A small network was trained on made-up records. Each row is its average activation on records with the value named, seen along a few directions.
Values that are neighbours, or in one group, have similar rows; names and order tell nothing.
Strong random noise was added to every row along 6 fixed directions; ignore it. To show where, here is one row again and again, with new noise each time:
[  97 -151  123  -98  -41  -97  160  299  112  -95 -196   71 -162   -8
   29 -186  -38 -106  -74]
[ -35  -91  330  -57  541 -204 -311   74  216 -562 -269  209 -450  170
  136  604 -311  297  121]
[-582 -382 -311 -301   72 -153  200 -468  -25 -187 -195   65 -209  205
  172   80  131   86   43]
[  19  249  221  142   67   90    6  304   27 -386   65 -218 -201  -38
  220 -162 -302  264 -280]
[ 125   60  -76  129 -296  -20    8   99  -27   59   31 -214  162 -305
   36 -169 -200 -191  -19]
[  63   53  149   93  -42  -16   59   66  137 -212  -55   10  -49  -77
  -89  189  -49  165  197]
[  44  174  262  146  -85   10   33   14   44 -208  117 -181   26  -22
  -94  284   37  271   63]
[  39  -87  161  -43  -53 -159  -38   37   -9  -46  -30 -124  -11    4
    9  176    6  -61  -78]


Values of ZONEL:
remad: [ -35   67  -44   98 -148   99  270 -175   86   11  119  -21  259  -15
 -283  107  230  127  307]
vak: [  42  192 -232  271  -21  183 -255 -225   -3  126  -81  228  158 -236
  115  151 -358   10  530]
geka: [ 251  218  303  152  -88   38  107  134   55  156  123   97  172   22
 -234   78  321  164   21]
bapi: [ 275   96   97   70 -162  -80   46  127  -25  245  199  -53  311 -159
 -225  -39  -14 -163    0]
ril: [ -68   46   44  -74  251 -248 -446  -94 -143 -115   14 -298  -61  -56
  249  409 -235 -112 -349]
nop: [  87  -42  -43 -134 -147   35  -74    8 -325  390   63 -116  191   27
  140 -167  126 -307 -363]
sukup: [-225   17  -89   46   47  259 -212   97 -115 -113  158 -212 -157  123
  337 -351 -216   85 -392]
neso: [-250 -189 -147 -199  381 -242 -372 -201  -63  -55 -179  113 -231  160
  410   35 -197 -142 -425]
difi: [ -97 -178  -90 -199   63 -154   64  -62  -33   19   34   -5  -64   51
 -107   12   88   53  -55]
pezaf: [-119  255  -21   76  270  -68 -345 -300  -39 -111   92   36   43   50
  122  399  -35  176  -54]
godes: [ 332  114  225  -25  196  103  -57  213  119  -31 -128  171 -218  245
  -16   83  -43  191  110]
vugas: [ 143 -249   89 -215   59 -366 -205  229 -165  285  -59 -124  107   18
   12   -6   46 -472 -404]
fepa: [-150  305 -254  207  -41  119 -156  -34 -108  -69  121 -195    3 -145
  336 -404 -461  -21 -348]
kugus: [  13   38   98  -39 -130   86   15  -22 -123   74  203 -135   69  -17
 -279  -89  227  -87   67]
mes: [ 416  280  113  470  272  152 -709  187  146  -69   59    2  -61 -436
   85  446 -709  -33  342]
sofin: [-158 -429 -182 -445    9 -183  -12 -189 -372  371  -56  -58    8  412
  243 -122  274 -396 -353]
kadu: [-124  -44 -230  -99  148   -9  104  140  -39   52   -6  -94  -75 -104
  299 -599 -364 -204 -409]
gibu: [ 131  305 -223  312  -61  207   42   30  246 -129  -65  180   65 -288
  -60 -209 -135  248  312]
nulop: [ 173  104  179   63  345   34 -336  450  -41 -195   75  -70 -250  -32
  247 -317 -457 -137 -218]
pomap: [-286 -136 -284  -79  -41  408  495  120   -5 -117  -64  115 -204  186
   77 -649  107   29 -180]
The values of ZONEL form 5 separate groups.
Which other values are in the same group as gibu? Give them in the order they are listed.
Answer: geka, neso, pezaf, fepa
Which other values are in the same group as kugus? Give them in the order they are listed.
Answer: nulop
Which other values are in the same group as bapi? Give them in the order they are listed.
Answer: remad, ril, difi, vugas, kadu
Which other values are in the same group as vak? Give them in the order they are listed.
Answer: nop, godes, sofin

Values of VIGI:
vitu: [ -53  147   84  148  -34  -78 -114 -402   41 -148   71 -111  365 -154
 -294  705   46  166  375]
vodor: [  71  460  495  207  128  178 -578 -296 -302  -16  501 -372   88  117
  -44  840  148  512  -75]
panet: [ 564  174  486  130   22  122 -148  250  178   62  -39  184   18  114
 -433  600  258  253  529]
kiz: [  12  554 -229  458  103   82 -369 -324   40 -174  179 -149  172 -413
  202   72 -591  225   54]
kisa: [ 345 -110  120   73 -244  126  -14  264   70  463 -120  347   71   42
 -140 -120  326 -214  217]
geg: [-475   -1 -133  -44 -367  364  807   77 -126 -273  204 -106 -100  151
  -24 -692  489  307  -84]
mepo: [-111 -228 -307 -178  229 -229   99 -137  178  126 -400  348 -133   -4
  234 -326 -126 -168  -61]
res: [ 169 -407 -134 -157   20 -200 -324 -155  180  275 -255  389   48  -17
 -357  557   40 -371  731]
tef: [ -28 -660  -45 -452  -12 -323  463  354  140  107 -425  341 -163  164
  -68 -457  281 -580 -125]
poki: [ 330   90  182  -42 -670  -90  646   70   64  365  130 -157  356  -75
 -508 -279  621  -67  -29]
biru: [-453 -136 -699   48  282   37 -151 -223   94 -443 -264   14 -168 -390
  408 -153 -888    8  285]
lanov: [-421 -259 -308 -160  144  -68 -235 -389 -169    7  245 -158  -74  158
  118  218  -68 -163  -70]
lin: [ 459  129  -32  276 -289  -70 -128   77  -14  332  -43    4  425 -444
 -187  145 -159 -329  197]
The values of VIGI form a line.
Which values are neighbours of panet? Give them in the order they are listed.
Answer: vodor, res
Which values are neighbours of geg? Give them in the order they are listed.
Answer: biru, lanov
Which values are neighbours of lin? Give them in the order they are listed.
Answer: kiz, poki

Values of BIZEF:
vuf: [-176  169 -138   37 -247  521  762  -89  182  -75  156  279  -18   97
 -555 -396  624  593  804]
ref: [ -76 -331 -130 -607  220   87  258  304 -364  148   -3 -135 -530  437
  486 -892  -31 -328 -849]
kagu: [ 219  105  317  113  380 -123   91  361  642 -666 -278  466 -301  -69
 -391  311 -282  390  442]
ritot: [ -92  239  -56  177 -366  350  475   29  151   16  -65  295 -158  -71
   25 -571  251  353  123]
taf: [ 416   78  179  283 -614  211  310  283  258   73  -78  157  302 -203
 -746  207  708    9  609]
bude: [-231  139  517 -133  175 -175  472   72  -27 -455  172 -113  -42  398
 -191  225  447  621 -213]
nas: [ -87 -214   73 -252 -565 -235 -150 -203 -639  857  581 -636  412  142
    5 -286  532 -785 -827]
vunoz: [-264  -69 -277  228  124  -61 -563 -410 -157   36   89 -454  138 -218
  466  414 -563 -300 -106]
befus: [ 378  128  383  161  -23 -374 -201  198  117   -5   89 -112  356 -205
 -319  497 -123  -81   65]
vute: [ 353  785 -397  616 -475  588  216 -191  -19   95  179    1  465 -462
   30 -359 -367  222  514]
meda: [ 467 -125  212   53 -194 -194 -530  350 -148  378   -4 -381  341 -269
  -43  301 -211 -591  -96]
dod: [ -99   58   42   19   79   67  -38 -185  -76  281  158 -107  115  135
  124   72  281  284 -377]
The values of BIZEF form 4 separate groups.
Which other values are in the same group as befus? Give them in the order they are listed.
Answer: kagu, bude
Which other values are in the same group as vuf? Give them in the order they are listed.
Answer: ref, nas
Which other values are in the same group as ritot? Give them in the order they are listed.
Answer: vute, dod

Values of NAR:
gov: [-775 -158 -396 -152  -78  311  364 -489 -212  -39  152  -74  -64  298
  170 -225  365  224 -113]
fumit: [-151  302  338   98 -386  266  719  244  -11 -254  442 -546  139  243
 -256 -204  398  550 -256]
gofi: [-289  -40 -177 -172  382  -22  -29   67  145 -337  -58   76 -308   63
  244 -445 -408  191 -266]
pim: [-170  -80  -47  -88  339   37 -105 -197  130 -140 -338  519 -300  347
  194  203    2  278  259]
ginu: [-576  196 -181  -69 -339  612  674 -209 -222   38  277 -263 -139  367
  188 -759  435  484 -154]
bedad: [ 135  222 -121  285 -546  214  268 -147   75  196   43   87  281 -168
 -332  109  463  273  410]
nezor: [ 107   58   98   62 -343 -108  494   69   63   16   30  -99  218  -74
 -347  -33  442  -24  -28]
dite: [ -36   63 -703  184 -230 -155 -811 -733 -330  495  177 -341  562 -824
  166  191 -590 -448  380]
diger: [-353  225 -129  144  -48   13 -102 -455 -169 -112  288 -456  178   84
  157  199   70  213 -413]
lif: [-240 -207  199 -172  345 -178 -220   79 -205 -320   80 -248 -343  367
  322   31   51 -170 -595]
barek: [-105   -3 -317 -107 -131  159  132 -184 -277  355  181  -58   40   44
  228 -465   30  -82 -179]
dis: [-286  -76 -474  -33    6  -25  354 -284   91 -183 -109  168  110 -352
  -67 -141 -271   -7  371]
A value of NAR combines one of 4 hidden first parts with one of 3 second parts; all combinations occur once.
lif and gofi share the first part; lif and gov share the second. Which value has the first part of gov and the second part of gofi?
Answer: dite
fumit and dis share the first part; fumit and ginu share the second. Which value has the first part of ginu and the second part of dis?
Answer: barek
